Each row below holds a small network's activations on one record, seen along a few directions.
After each row come some of the record's fields: Vel, Ged, Sefez, Bar, Sef, Viv.
A field that a record lacks is written missing.
Other fields move the rows too, some of them a lot.
(in the rows, 500 means zero)
Random noise pushes rows far along 5 fixed directions. That doesn't count. These rows show it; they differ only by the noise:
476; 526; 501; 512; 486; 599; 527; 465; 408; 523; 585; 454; 575; 531; 493; 508; 441; 550; 463; 532; 579; 469
479; 471; 348; 420; 365; 557; 483; 564; 715; 476; 580; 494; 575; 525; 550; 654; 492; 444; 500; 577; 380; 353
522; 538; 544; 423; 548; 530; 574; 422; 376; 552; 559; 500; 530; 407; 530; 345; 481; 592; 499; 559; 681; 556
583; 592; 322; 458; 315; 429; 401; 548; 727; 442; 485; 607; 528; 523; 622; 597; 556; 523; 442; 535; 404; 344
408; 299; 406; 351; 485; 616; 466; 461; 638; 565; 635; 419; 571; 388; 545; 511; 397; 361; 591; 668; 492; 505
569; 623; 587; 259; 548; 450; 516; 360; 444; 579; 556; 502; 532; 300; 577; 262; 555; 593; 666; 687; 658; 494
506; 471; 376; 475; 428; 548; 653; 604; 592; 463; 549; 555; 527; 515; 528; 565; 507; 540; 365; 458; 514; 476

409; 307; 404; 413; 528; 525; 500; 508; 656; 557; 529; 531; 457; 411; 540; 477; 428; 395; 517; 572; 493; 583 => Vel: missing / Ged: f2 / Sefez: p3 / Bar: k2 / Sef: z3 / Viv: b5
494; 614; 608; 313; 583; 569; 539; 437; 470; 543; 576; 420; 498; 476; 439; 481; 542; 497; 695; 661; 507; 435 => Vel: missing / Ged: f2 / Sefez: p2 / Bar: k1 / Sef: z3 / Viv: b2
488; 611; 551; 650; 512; 465; 286; 388; 381; 537; 454; 514; 486; 580; 512; 455; 435; 565; 473; 499; 559; 479 => Vel: missing / Ged: f2 / Sefez: p2 / Bar: k2 / Sef: z3 / Viv: b1
459; 577; 501; 586; 444; 705; 734; 646; 398; 409; 589; 407; 598; 699; 367; 741; 511; 575; 351; 406; 468; 377 => Vel: j1 / Ged: missing / Sefez: missing / Bar: k2 / Sef: z7 / Viv: b3
709; 638; 543; 435; 529; 358; 656; 565; 454; 386; 355; 631; 390; 439; 525; 390; 703; 584; 462; 396; 574; 608 => Vel: j2 / Ged: missing / Sefez: missing / Bar: k1 / Sef: z7 / Viv: b2
464; 306; 465; 496; 532; 503; 179; 390; 605; 535; 468; 434; 460; 439; 535; 511; 400; 263; 655; 616; 407; 574 => Vel: missing / Ged: f3 / Sefez: p1 / Bar: k1 / Sef: z3 / Viv: b4
513; 589; 587; 489; 430; 506; 426; 406; 362; 551; 531; 423; 644; 447; 572; 448; 499; 576; 526; 567; 563; 411 => Vel: j1 / Ged: missing / Sefez: missing / Bar: k3 / Sef: z7 / Viv: b1
540; 482; 613; 482; 545; 533; 638; 518; 337; 458; 491; 418; 550; 446; 469; 455; 562; 513; 515; 458; 572; 578 => Vel: j2 / Ged: missing / Sefez: missing / Bar: k1 / Sef: z7 / Viv: b1
475; 404; 456; 546; 511; 569; 624; 624; 537; 408; 498; 474; 496; 593; 413; 642; 508; 447; 457; 410; 415; 538 => Vel: j2 / Ged: missing / Sefez: missing / Bar: k1 / Sef: z7 / Viv: b3
524; 499; 439; 380; 476; 490; 612; 572; 615; 482; 491; 577; 461; 418; 552; 475; 568; 520; 464; 519; 522; 507 => Vel: missing / Ged: f2 / Sefez: p1 / Bar: k2 / Sef: z3 / Viv: b3
393; 523; 545; 479; 480; 540; 623; 640; 611; 501; 570; 369; 598; 627; 371; 725; 530; 485; 618; 484; 243; 288 => Vel: missing / Ged: f3 / Sefez: p3 / Bar: k1 / Sef: z3 / Viv: b1
582; 531; 576; 333; 567; 439; 406; 418; 520; 472; 455; 455; 462; 381; 499; 409; 582; 432; 725; 633; 481; 520 => Vel: j1 / Ged: missing / Sefez: missing / Bar: k1 / Sef: z7 / Viv: b1
542; 657; 538; 352; 492; 538; 689; 627; 589; 418; 513; 490; 492; 568; 418; 635; 651; 522; 594; 510; 373; 366 => Vel: missing / Ged: f1 / Sefez: p1 / Bar: k1 / Sef: z3 / Viv: b4
427; 578; 559; 694; 499; 586; 455; 486; 359; 544; 556; 413; 581; 694; 407; 607; 400; 563; 448; 429; 470; 391 => Vel: missing / Ged: missing / Sefez: missing / Bar: k2 / Sef: z7 / Viv: b2
411; 342; 493; 378; 545; 580; 573; 474; 544; 575; 596; 454; 511; 367; 509; 445; 441; 415; 557; 594; 537; 568 => Vel: missing / Ged: f2 / Sefez: p2 / Bar: k3 / Sef: z1 / Viv: missing
515; 556; 364; 670; 453; 566; 671; 646; 494; 433; 483; 657; 433; 690; 477; 629; 480; 630; 165; 301; 556; 530 => Vel: missing / Ged: f2 / Sefez: p2 / Bar: k3 / Sef: z3 / Viv: b2
662; 478; 365; 479; 448; 435; 519; 546; 578; 408; 402; 657; 405; 403; 616; 425; 569; 505; 325; 437; 607; 621 => Vel: j1 / Ged: missing / Sefez: missing / Bar: k2 / Sef: z7 / Viv: b4
392; 470; 481; 607; 496; 550; 504; 478; 452; 604; 571; 506; 537; 544; 489; 501; 370; 568; 389; 476; 540; 484 => Vel: missing / Ged: f2 / Sefez: p3 / Bar: k3 / Sef: z4 / Viv: missing
526; 698; 457; 599; 400; 391; 326; 490; 574; 476; 433; 585; 498; 642; 534; 577; 521; 596; 477; 480; 398; 318 => Vel: missing / Ged: f1 / Sefez: p3 / Bar: k2 / Sef: z3 / Viv: b1
496; 467; 530; 664; 512; 585; 374; 424; 297; 477; 459; 460; 515; 567; 479; 515; 407; 490; 405; 462; 595; 592 => Vel: j1 / Ged: missing / Sefez: missing / Bar: k2 / Sef: z7 / Viv: b3
533; 640; 536; 437; 523; 371; 528; 447; 493; 562; 484; 617; 458; 442; 544; 347; 539; 643; 533; 522; 560; 493 => Vel: missing / Ged: f1 / Sefez: p3 / Bar: k3 / Sef: z4 / Viv: missing
650; 640; 602; 387; 475; 425; 476; 443; 399; 449; 427; 478; 525; 376; 556; 394; 648; 544; 577; 560; 572; 508 => Vel: j1 / Ged: missing / Sefez: missing / Bar: k1 / Sef: z7 / Viv: b3
504; 424; 443; 511; 425; 486; 378; 540; 647; 408; 443; 478; 452; 521; 507; 635; 547; 324; 540; 522; 340; 435 => Vel: missing / Ged: f2 / Sefez: p2 / Bar: k4 / Sef: z1 / Viv: missing
471; 522; 428; 602; 485; 439; 434; 527; 595; 499; 466; 576; 433; 605; 469; 562; 461; 511; 451; 445; 411; 469 => Vel: missing / Ged: f1 / Sefez: p3 / Bar: k2 / Sef: z4 / Viv: missing
545; 673; 615; 372; 623; 500; 526; 408; 402; 548; 504; 523; 419; 459; 463; 372; 544; 579; 606; 608; 615; 516 => Vel: missing / Ged: f2 / Sefez: p2 / Bar: k2 / Sef: z3 / Viv: b2
410; 349; 488; 781; 439; 489; 221; 452; 446; 527; 468; 389; 593; 610; 501; 586; 355; 410; 458; 410; 401; 490 => Vel: missing / Ged: missing / Sefez: missing / Bar: k1 / Sef: z7 / Viv: b3
448; 451; 439; 556; 399; 408; 404; 527; 634; 476; 473; 513; 521; 512; 537; 554; 506; 452; 512; 482; 366; 405 => Vel: missing / Ged: f1 / Sefez: p3 / Bar: k4 / Sef: z1 / Viv: missing
441; 370; 574; 301; 587; 601; 819; 593; 512; 536; 600; 394; 548; 357; 441; 459; 546; 449; 586; 525; 522; 555 => Vel: missing / Ged: missing / Sefez: missing / Bar: k1 / Sef: z7 / Viv: b4
472; 441; 467; 532; 503; 502; 225; 385; 534; 509; 476; 483; 474; 513; 533; 510; 417; 392; 583; 596; 471; 527 => Vel: missing / Ged: f1 / Sefez: p2 / Bar: k1 / Sef: z3 / Viv: b1
441; 498; 545; 784; 505; 498; 444; 468; 288; 551; 485; 482; 561; 613; 477; 465; 379; 619; 332; 341; 588; 528 => Vel: missing / Ged: missing / Sefez: missing / Bar: k2 / Sef: z7 / Viv: b3
491; 439; 443; 555; 486; 641; 604; 528; 411; 505; 543; 526; 519; 524; 512; 537; 424; 530; 307; 455; 620; 579 => Vel: j1 / Ged: missing / Sefez: missing / Bar: k3 / Sef: z7 / Viv: b2
429; 448; 469; 346; 594; 552; 571; 504; 621; 557; 583; 494; 440; 456; 450; 489; 469; 458; 607; 615; 487; 510 => Vel: missing / Ged: f3 / Sefez: p2 / Bar: k2 / Sef: z3 / Viv: b5
422; 415; 460; 594; 483; 524; 381; 428; 483; 603; 564; 486; 566; 517; 546; 473; 355; 500; 460; 504; 531; 507 => Vel: missing / Ged: missing / Sefez: missing / Bar: k3 / Sef: z7 / Viv: b2
607; 516; 413; 444; 479; 375; 423; 482; 620; 428; 400; 654; 338; 419; 585; 413; 583; 446; 472; 511; 537; 576 => Vel: missing / Ged: f1 / Sefez: p2 / Bar: k4 / Sef: z1 / Viv: missing
477; 570; 572; 539; 523; 488; 569; 552; 459; 500; 481; 456; 508; 576; 424; 550; 541; 552; 508; 447; 445; 440 => Vel: missing / Ged: f2 / Sefez: p3 / Bar: k1 / Sef: z3 / Viv: b5
359; 512; 549; 495; 485; 621; 697; 562; 455; 581; 672; 385; 668; 580; 426; 588; 443; 588; 514; 488; 462; 360 => Vel: missing / Ged: missing / Sefez: missing / Bar: k3 / Sef: z7 / Viv: b5
479; 484; 492; 507; 462; 578; 626; 511; 410; 538; 592; 472; 609; 460; 535; 471; 454; 596; 390; 485; 610; 481 => Vel: j1 / Ged: missing / Sefez: missing / Bar: k3 / Sef: z7 / Viv: b1
486; 549; 462; 538; 550; 405; 611; 591; 581; 503; 456; 629; 412; 561; 462; 489; 527; 625; 423; 402; 472; 515 => Vel: missing / Ged: f1 / Sefez: p2 / Bar: k1 / Sef: z3 / Viv: b3
646; 722; 554; 502; 502; 200; 378; 439; 518; 513; 321; 670; 379; 435; 570; 319; 631; 644; 532; 469; 500; 502 => Vel: missing / Ged: f2 / Sefez: p3 / Bar: k1 / Sef: z4 / Viv: missing
548; 747; 569; 618; 438; 581; 733; 583; 275; 455; 541; 496; 605; 670; 441; 586; 550; 744; 294; 351; 585; 375 => Vel: j1 / Ged: missing / Sefez: missing / Bar: k3 / Sef: z7 / Viv: b4
408; 399; 434; 382; 423; 458; 325; 422; 700; 627; 598; 452; 617; 392; 612; 474; 424; 428; 668; 668; 396; 385 => Vel: missing / Ged: missing / Sefez: missing / Bar: k3 / Sef: z7 / Viv: b5
364; 390; 520; 466; 625; 619; 598; 544; 550; 547; 594; 418; 482; 562; 363; 583; 415; 432; 577; 530; 431; 519 => Vel: missing / Ged: f1 / Sefez: p2 / Bar: k1 / Sef: z3 / Viv: b4
511; 516; 365; 695; 407; 510; 459; 580; 554; 375; 440; 603; 410; 681; 478; 674; 497; 466; 297; 362; 442; 485 => Vel: missing / Ged: f1 / Sefez: p2 / Bar: k4 / Sef: z1 / Viv: missing

Which values does each new row have?
514; 520; 518; 420; 509; 370; 505; 507; 608; 568; 489; 517; 519; 402; 532; 411; 538; 539; 584; 516; 445; 454 => Vel: missing / Ged: missing / Sefez: missing / Bar: k1 / Sef: z7 / Viv: b4
558; 479; 483; 509; 408; 375; 164; 380; 572; 512; 429; 479; 557; 413; 631; 459; 497; 423; 610; 597; 429; 459 => Vel: j2 / Ged: missing / Sefez: missing / Bar: k1 / Sef: z7 / Viv: b1
652; 647; 427; 616; 448; 330; 526; 630; 583; 382; 299; 716; 350; 575; 537; 515; 641; 602; 297; 298; 475; 528 => Vel: missing / Ged: f2 / Sefez: p1 / Bar: k1 / Sef: z3 / Viv: b4
693; 672; 398; 360; 462; 315; 170; 290; 610; 528; 410; 727; 393; 333; 714; 264; 522; 573; 552; 681; 636; 532 => Vel: j1 / Ged: missing / Sefez: missing / Bar: k3 / Sef: z7 / Viv: b4
508; 594; 570; 416; 508; 450; 753; 601; 508; 518; 533; 491; 558; 475; 469; 467; 600; 619; 519; 437; 480; 418 => Vel: missing / Ged: missing / Sefez: missing / Bar: k1 / Sef: z7 / Viv: b4
518; 508; 447; 317; 512; 548; 292; 354; 615; 567; 574; 510; 492; 412; 566; 461; 433; 421; 684; 743; 500; 469 => Vel: j1 / Ged: missing / Sefez: missing / Bar: k3 / Sef: z7 / Viv: b2
560; 560; 563; 341; 622; 377; 458; 391; 514; 557; 467; 564; 381; 352; 512; 290; 549; 524; 657; 612; 573; 603 => Vel: missing / Ged: f1 / Sefez: p2 / Bar: k1 / Sef: z4 / Viv: missing
394; 330; 518; 577; 588; 580; 611; 517; 407; 561; 536; 452; 501; 497; 449; 462; 390; 485; 399; 425; 587; 630 => Vel: missing / Ged: f2 / Sefez: p3 / Bar: k1 / Sef: z3 / Viv: b4
555; 530; 618; 514; 564; 580; 551; 473; 302; 458; 511; 380; 527; 527; 414; 506; 522; 484; 542; 486; 556; 550 => Vel: j1 / Ged: missing / Sefez: missing / Bar: k1 / Sef: z7 / Viv: b2
516; 423; 305; 486; 424; 418; 635; 668; 756; 449; 441; 693; 421; 499; 579; 550; 541; 516; 323; 384; 438; 523 => Vel: missing / Ged: f1 / Sefez: p3 / Bar: k3 / Sef: z3 / Viv: b4
408; 213; 336; 440; 560; 520; 652; 647; 756; 494; 509; 564; 397; 438; 479; 544; 454; 386; 424; 455; 435; 639 => Vel: missing / Ged: f1 / Sefez: p2 / Bar: k1 / Sef: z3 / Viv: b1
409; 468; 504; 386; 462; 479; 497; 521; 658; 576; 586; 413; 607; 449; 504; 533; 495; 470; 664; 599; 356; 342 => Vel: missing / Ged: missing / Sefez: missing / Bar: k2 / Sef: z7 / Viv: b3
559; 590; 518; 495; 463; 501; 291; 393; 472; 502; 502; 451; 536; 527; 525; 525; 483; 464; 601; 604; 471; 417 => Vel: j1 / Ged: missing / Sefez: missing / Bar: k2 / Sef: z7 / Viv: b2
497; 496; 560; 413; 594; 689; 600; 392; 285; 557; 634; 443; 540; 440; 484; 395; 414; 545; 491; 598; 741; 608 => Vel: j1 / Ged: missing / Sefez: missing / Bar: k3 / Sef: z7 / Viv: b2
416; 352; 419; 782; 470; 520; 322; 498; 470; 488; 444; 507; 497; 648; 490; 598; 349; 443; 343; 362; 460; 568 => Vel: missing / Ged: f1 / Sefez: p3 / Bar: k1 / Sef: z3 / Viv: b1
457; 646; 582; 401; 537; 604; 553; 443; 423; 571; 620; 437; 554; 545; 455; 514; 485; 576; 589; 618; 540; 389 => Vel: missing / Ged: f2 / Sefez: p2 / Bar: k3 / Sef: z3 / Viv: b2
453; 664; 638; 418; 587; 595; 631; 450; 339; 570; 599; 463; 549; 520; 428; 444; 492; 657; 579; 574; 597; 438 => Vel: missing / Ged: f1 / Sefez: p1 / Bar: k3 / Sef: z3 / Viv: b3
468; 364; 457; 409; 513; 553; 456; 485; 603; 543; 565; 423; 535; 435; 499; 534; 445; 390; 588; 600; 440; 507 => Vel: j1 / Ged: missing / Sefez: missing / Bar: k1 / Sef: z7 / Viv: b2
549; 444; 491; 347; 539; 518; 499; 471; 540; 471; 495; 504; 466; 389; 523; 444; 536; 439; 606; 595; 525; 577 => Vel: j1 / Ged: missing / Sefez: missing / Bar: k1 / Sef: z7 / Viv: b3
604; 588; 598; 395; 564; 528; 640; 497; 381; 472; 511; 465; 501; 443; 470; 430; 593; 555; 547; 515; 591; 538 => Vel: j1 / Ged: missing / Sefez: missing / Bar: k1 / Sef: z7 / Viv: b2
500; 538; 443; 486; 458; 628; 382; 415; 485; 536; 596; 478; 555; 539; 529; 558; 402; 499; 489; 615; 542; 434 => Vel: j1 / Ged: missing / Sefez: missing / Bar: k3 / Sef: z7 / Viv: b2
